W =
[[138 131 127 104 150 149 144 151 145 152 122 141 123]
 [145 151 113 131 136 123 120 108 138 135 126 107 119]
 [131 142 137 128 133 110 118 116 130 105 133 121 119]
 [134 132 116 135 105 137 141 138 118 118 134 133 135]
 [143 145 120 109 149 129 128 107 148 135 125 124 120]
 [138 138 107 118 139 134 113 143 129 137 115 127 130]
 [137 137 132 141 142 114 120 145 135 138 129 114 116]
 [126 119 126 122 123 148 138 110 125 119 124 132 132]
 [117 115 137 122 120 117 119 113 127 155 125 114 121]
 [139 139 122 136 125 115 125 104 117 104 135 132 128]]
Counting starts at 1.
What is the entry in the bottom-right corner?
Answer: 128
What is the entry at row 2, column 1?
Answer: 145
What is the entry in row 1 and column 1?
Answer: 138
What is the entry directly above the largest entry?
Answer: 119
The entry at row 1, column 3: 127
The entry at row 2, column 2 is 151
What is the entry in the bottom-left corner?
Answer: 139
What is the entry in row 2 and column 3?
Answer: 113
What is the entry at row 3, column 1?
Answer: 131
What is the top entry of the column that holds the largest entry?
Answer: 152
The entry at row 1, column 2 -> 131
What is the entry directly below the largest entry?
Answer: 104
What is the entry just right of the largest entry?
Answer: 125
What is the entry at row 3, column 2?
Answer: 142
What is the entry in the top-right corner?
Answer: 123

[[155 121 123 127 133 124 129 131 129 131 126 126]
 [132 128 135 130 114 132 127 131 132 117 134 133]
 [128 131 131 135 132 111 129 125 118 130 137 141]
 [137 144 126 128 139 127 125 135 138 131 134 128]
 [112 144 129 135 143 131 126 127 133 120 120 125]
 [128 114 128 127 144 124 132 122 124 140 128 125]
 [113 149 134 130 116 116 124 139 122 142 139 120]
 [142 138 140 137 119 145 128 125 128 143 123 134]
 [135 130 124 132 129 124 126 114 123 152 125 131]
 [126 132 131 132 120 104 127 137 139 127 136 133]
 [149 117 129 127 131 131 131 142 143 126 128 125]
 [138 129 133 126 124 143 126 124 132 120 123 128]
 [117 113 130 126 132 140 127 145 136 139 134 125]
 [100 132 132 131 110 116 125 130 117 135 123 132]
 [105 122 123 131 129 128 128 121 125 147 130 126]
 [135 119 130 129 129 125 125 133 128 129 128 127]]
Indices start at 1.
Which number is the maximum? 155
The entry at row 3, column 2 -> 131
Which number is the entry in row 1 and column 2? 121
Which number is the entry in row 3 and column 1? 128
The entry at row 3, column 3 is 131
The entry in row 1 and column 3: 123
The entry just right of the smallest entry is 132
The entry in the bottom-left corner is 135
The top-right entry is 126
The bottom-right entry -> 127
Which number is the entry at row 2, column 2? 128
Which number is the entry directly below the smallest entry? 105
Which number is the entry just right of 112? 144
Which number is the entry at row 2, column 1? 132
Which number is the entry directly above the smallest entry? 117
Which number is the minimum? 100

[[118 137 132 139 127 134 135 119]
 [133 115 120 140 112 122 142 124]
 [131 121 155 121 115 113 136 146]
 [113 143 110 126 129 114 130 128]
 [122 121 125 122 142 141 125 120]
 [136 115 104 136 126 127 119 137]
 [135 124 130 113 140 124 126 120]]
Give the entry in the top-right corner.
Answer: 119
Give the largest entry in the last column.
Answer: 146
The last entry, reading row by row -> 120
Give the largest entry in the first column.
Answer: 136
The entry directly above 114: 113
The largest entry -> 155
The entry directly above 146 -> 124
Give the entry in the top-left corner.
Answer: 118
The entry directly above the smallest entry is 125
The fifth entry from the end, reading row by row -> 113
The fourth entry from the end, reading row by row: 140
Give the third smallest entry.
Answer: 112
The entry just left of 104 is 115
Give the largest entry in the first row.
Answer: 139
The third largest entry: 143
The first entry of the largest entry's row: 131
The second entry in reading order -> 137
Give the bottom entry of the column that holds the largest entry.
Answer: 130
The entry directly above the largest entry is 120
The entry directly above 141 -> 114

[[125 134 133 124 118 143 131  99 142 132 136 119]
 [120 110 126 108 125 103 134 104 136 112 118 126]]
Indices start at 1.
Report the entry in row 2 and column 1.
Answer: 120
The top-left entry: 125
The entry just left of 108: 126
Report the minimum.
Answer: 99
The entry in row 1 and column 2 is 134
Report the bottom-right entry.
Answer: 126
The entry at row 1, column 3 is 133
Report the entry just right of 132.
Answer: 136
